A small network was shown many inputs. Here are its activations along a few directions, one row for each input.
In each table, some parts of the input vary, and every possible input appears once, in random order.
Descriptions start from the smaller parts, as in this example, which fits no table here: ring(5) and (point or line(11) or (values(3) and line(6))).
Shared parts are said once, and a part with two or three values counts as separate values.
In the rows, 128 means zero.

Other details of the inputs shift rows strongly along two fixed directions, in all tables alike. That doesn't count.

A family of inputs:
row 1: [112 176 102 163 120 132 117 141 143 153 146 149]
row 2: [132 156  95 188 102 123 112 163 147 178 120 135]
row 3: [ 69  93 198 170 121 178 127  91 117 138 193  83]
row 4: [151 127  96  41 147  82 124 134 110 104  56 130]
row 5: [121 165  91 143 134 125 154 143 165 137 139 138]
row 6: [162 137 103  37 142  78 138 135 102 110  61 140]
row 7: [169 117  99  57 130  90 102 131  99  85  65 156]
row 8: [122  28 220  78 107 120 147  87  96 120  85  82]
row 9: [123 183 102 168 125 133 124 145 135 160 156 145]
row 10: [ 99  78 199 166 115 177 141  92 140 108 204 100]
row 11: [109 173  91 166 124 137 115 146 142 150 142 142]
row 12: [119 174 106 161 135 136 118 161 127 154 148 140]
row 13: [ 99  72 194 163 132 176 131  86 131 108 192  89]
row 14: [154 162  96 157 138 125 126 143 146 127 154 149]
row 15: [128 164  92 148 150 138 152 147 157 142 137 136]
row 16: [177 113 112  47 145  96 103 128  96  96  68 163]
row 17: [139  16 213  91  99 126 120  90  91 107 104  95]
row 18: [120 170  95 160 137 131 155 140 159 128 135 132]
Description of these inputs: values(3) and (point or ring(5)).
The inputs of row 8 and row 17 match in every part but the values(3) part. If row 4 is changed in the same way as row 8 into row 17, which row does it become? -> row 13
Which other rows does row 15 become when the values(3) part takes its other values? List them by row number. -> row 12, row 16

A family of inputs:
row 19: [ 96  47 217 112 123 149 115  70  79  95 145  89]
row 20: [170 124 109  28 146  94 124 134  90  95  36 164]
row 21: [ 87  44 210  98 128 153 115  87  88 122 137  73]
row 22: [185 128 108  17 155  74 127 118  86  91  46 164]
row 23: [ 99 155 149 198 126 177 175 119 173 150 218  99]
row 24: [126 153 112 155 103 129 102 141 133 150 146 150]
row 25: [119 179  77 159 123 106 110 143 150 143 133 142]
row 26: [115  48 220 102 116 146 108  70  74 102 151  97]
row 27: [163 126  95  12 139  63 115 119 105  81  53 150]
row 28: [188 210  32 112 151  95 127 177 143 133  82 193]
row 29: [169 130  97 167 118  99 138 159 154 152  78 140]
row 30: [159 150  92 114 146 119 127 153 142 132 134 149]
row 31: [ 87  50 220  98  84 155 110  81  83 117 138 102]
row 32: [157  80 161  55 128 126 118 102  88  78 111 140]
row 33: [130 166 106 149 158 134 154 131 155 118 138 126]
row 34: [ 99 128 127 179 127 151 111 123 129 128 147 116]
row 35: [112  58 226 108 112 161 128  83  71 128 138 107]
row 36: [135 185  82 161 116 109 103 146 146 152 144 156]
row 37: [146 129 108 174 103 107 151 160 168 169 104 122]
row 38: [153 199  23 119 168  92 125 183 170 126  92 160]
row 39: [134 100 157  79 123 116 110 120  74 125  67 143]
row 40: [177 124 102  11 119  75 106 129  95  90  56 172]
row 41: [101 136 120 144 124 147 145 115 162 108 154 118]
row 42: [136 193  86 154 124 107 126 158 140 170 130 146]
row 43: [125  83 153 229 100 152 141 125 168 140 164 104]
row 44: [ 78 135 149 173 129 173 178 114 165 136 181  92]
row 45: [ 86 143 137 168 117 148 141 129 135 159 144 105]
row 46: [ 92 133 135 212 141 187 152 119 174 107 201 110]
row 47: [ 86 137 139 220 139 169 130 131 162 161 213  85]
row 48: [140  83 154  56 147 114 128  94  96  66 103 118]
row 49: [ 92 135 157 199 136 161 144 111 137 147 173 102]
row 50: [120 182  84 141 143 121 162 142 167 137 142 126]
row 51: [156 210  29 121 129  95 117 180 165 126  93 189]
row 52: [108 133 160 168 117 174 171 119 148 147 194 114]
row 53: [ 99 122 152 174 156 166 158 118 165 125 202  90]
row 54: [132 178  71 149 159 130 153 148 164 125 114 146]
row 55: [127  74 166  71 123 121  99 125  78 131  96 116]
row 56: [104  60 231  90  94 153 133  87  74 138 139  93]
row 57: [109 109 145 244  87 156 145 134 193 161 181 103]
row 58: [136 128 131 143 141 145 134 112 140 100 170 129]
row 59: [142 181  80 142 131 119 131 139 164 125 153 154]
row 60: [154 209  38 115 136  97 143 183 156 146  86 178]
row 61: [102 148 155 225 128 176 141 118 147 163 205 108]
row 62: [134 206  24 139 128  80  93 172 150 145  81 170]
row 63: [121 100 155  58 122  95 128 107  85 126  80 106]
row 64: [145 216  25 149 150  87 106 179 141 152  65 173]
row 65: [110 159 119 157 110 136 128 152 128 167 126 133]
row 66: [115  48 218  99 115 153 111  99  81 135 152  93]
row 67: [137  83 154  71 116 111  90 118  68 102  76 142]
row 68: [140  73 171  70 112 116  92 105  64 104  97 139]
row 69: [185  79 108  66 118  60 110 156 117 131  31 128]
row 70: [124 158 101 174 145 155 139 163 168 142 169 132]
row 71: [153  77 162  38 148 109 129 102  96  96 116 113]
row 72: [142  82 162  65 131 107 100 112  82 127 111 109]
row 73: [104 134 141 208 131 190 144 129 163 118 204 123]
Describe the family of inputs behind these rows. -> values(5) and (point or (values(2) and ring(5)))
The inputs of row 55 and row 65 match in every part but the values(5) part. If row 47 is changed in the same way as row 55 into row 65, which row does it become? -> row 63
The inputs of row 32 and row 28 match in every part but the values(5) part. If row 19 is changed in the same way as row 32 into row 28, which row does it become? -> row 49
List by row number the other rows that have the values(5) part in common with row 41. -> row 24, row 25, row 27, row 31, row 36, row 40, row 51, row 57, row 59, row 62

A family of inputs:
row 74: [106 106 150 177 110 141 131 130 146 145 150  79]
row 75: [118 183  71 151 112 117 106 162 145 143 105 153]
row 76: [134  71 153  60 116 113 113 119 106 133  72 116]
row 77: [151 196  55 134 165 132  95 154 145 112 123 158]
row 78: [110 114 163 139 141 139 151  97 140 102 182  91]
row 79: [100 134 156 149 133 173 144 102 155  99 186 118]
row 80: [124 160  84 195 133 120 115 168 144 151 137 154]
row 81: [157  82 155  75 114 108 103  98 104 102  83 137]
row 82: [115 122 157 142 133 167 157 135 167 130 184 110]
row 83: [146 181  95 191 135 128 135 144 145 162 141 154]
row 84: [141 148 116  86 158 106 152 120 125 102 101 140]
row 85: [151 176  72 132 140 116 145 184 156 109 126 159]
row 86: [108 134 163 167 110 166 157 113 126 151 160 114]
row 87: [132 175  79 190 123 127 128 164 140 151 159 166]
row 88: [127  85 161  78 117 107  85 103  88 107  77 136]
row 89: [ 92 121 155 166 104 138 126 129 128 148 156  89]
row 90: [104 114 175 153 101 161 118  94 115 129 171 122]
row 91: [103 119 158 138 137 158 142  87 147  88 175 113]
row 92: [127 127 117  83 123  99  99 147 106 151  91 143]
row 93: [111  95 172 173 129 154 142 115 131 146 133 102]
row 94: [ 88 131 141 151 157 164 183  87 151 117 169 104]
row 95: [147 111 114 112 126  82 104 140 121 131  82 119]
row 96: [125  98 146 170 109 156 148 125 138 129 162 113]
row 97: [144 106 113  96 131 101 106 145 130 145  80 139]
row 98: [129 173  86 157 112 134 130 154 155 172 152 150]
row 99: [143 174  71 159 131 112 135 167 154 156  79 142]
row 100: [152 184  76 148 120  90 111 159 130 153 127 148]
row 101: [120  99 165  62 110 115 127 114  71 126  61 118]
row 102: [156 114 125  85 129 100 105 126 110 143 103 156]
row 103: [125 111 163 166 115 163 161 109 138 143 148 104]
row 104: [104 115 147 161 141 159 162 113 144  99 190 115]
row 105: [116 120 162 148 154 170 125 112 119 113 184  83]
row 106: [133  90 170 159 114 137 130 105 134 135 165  93]
row 107: [135 124 106 106 115 110 103 139 130 120  72 137]
row 108: [139  96 147  39 148 110 135 100 113  94 110 128]
row 109: [128  76 165 162 117 151 141 115 127 125 160 115]
row 110: [140 111 166  47 149 127 155  99  99  86  93 123]
row 111: [149  83 153  63 104 117 114  99 103  97  78 126]
row 112: [106  90 145 172 115 150 139 136 136 131 142 103]
row 113: [158 124 123 103 125  83 105 127 106 129 106 137]
row 114: [110 119 160 146 111 153 127 115 123 161 177 124]
row 115: [147 180  66 132 147 122 140 165 148 108 138 160]
row 116: [134 163  78 150 136 101 100 164 148 171 115 159]
row 117: [117  93 164  68 108 110  90 105  75 112  79 132]
row 118: [138 108 157  57 138 111 131 104 104  86 116 109]
row 119: [161  76 168  73 126 112 132 102  94 117  73 127]
row 120: [169 111 114  88 127  99 112 134 127 142  93 145]
row 121: [128 141  92  76 154  89 140 110 129 100 105 124]
row 122: [158 163  67 137 124 114 126 163 164 162 112 153]
row 123: [ 91 108 175 163 111 141 121 115 111 149 166  90]
row 124: [158 111 116 105 127  96 115 134 100 120  99 161]
row 125: [155 141 132  69 144 113 154 142 125 105  85 140]
row 126: [153 180  57 131 169 130 114 169 127 114 128 156]
row 127: [144  90 161  76 117 108  99  95  90 104  90 146]
row 128: [140  62 150  92 124 105 112 126  93 109  75 124]
row 129: [ 85 108 161 148 104 159 131 127 133 163 161 104]
row 130: [149 143 128  91 123 102 125 130  90 138  86 152]
row 131: [153 143 120  74 133  94 133 148 128 100 105 128]
row 132: [151 199  71 141 178 138 125 157 132 129 119 148]
row 133: [147 186  66 108 153 117 132 160 163 131 131 162]
row 134: [116 113 162 146  95 141 134 112 121 139 169  91]
row 135: [114 112 158 130 159 182 125 118 128 127 182 103]
row 136: [125 178  52 115 163 114 146 139 169 130 131 149]
row 137: [148 151 111  83 129 115 123 144 141  90 104 148]
row 138: [112 169  85 189 123 126 119 171 136 155 142 151]
row 139: [123 185  87 181 105 141 120 142 157 144 150 150]
row 140: [ 90 129 170 171 118 156 138 116 113 158 150 110]
row 141: [121  99 166 164 106 149 140 108 140 136 165  86]
row 142: [ 90  97 160 157 103 154 135 130 113 133 151 103]
row 143: [138  87 152  64 102 112 127 117  75 108  97 130]
row 144: [127 160  84 193 130 132 105 151 169 144 124 147]
row 145: [ 89 109 133 147 149 161 171  99 143 102 181 114]
row 146: [ 81 125 137 146 145 167 153  80 157  98 177 112]
row 147: [141 170  79 164 136  87 101 162 140 156 111 142]
row 148: [104 117 169 181 128 150 135 116 124 153 144 113]
The inputs of row 94 and row 146 match in every part but one. If row 83 is changed in the same way as row 94 into row 146, which row does it become? -> row 127
The inputs of row 113 and row 102 match in every part but one. If row 118 is changed in the same way as row 113 into row 102, which row does it become? -> row 133
Describe the family of inputs behind these rows. -> values(5) and (point or line(4) or (values(2) and ring(5)))
Which other rows does row 98 become when the values(2) part takes its other values? List them by row number. -> row 129
Which other rows does row 134 become when the values(5) part takes its other values? List them by row number. -> row 86, row 98, row 139, row 143
Which other rows does row 147 become when the values(5) part takes its other values? List them by row number. -> row 80, row 88, row 116, row 148
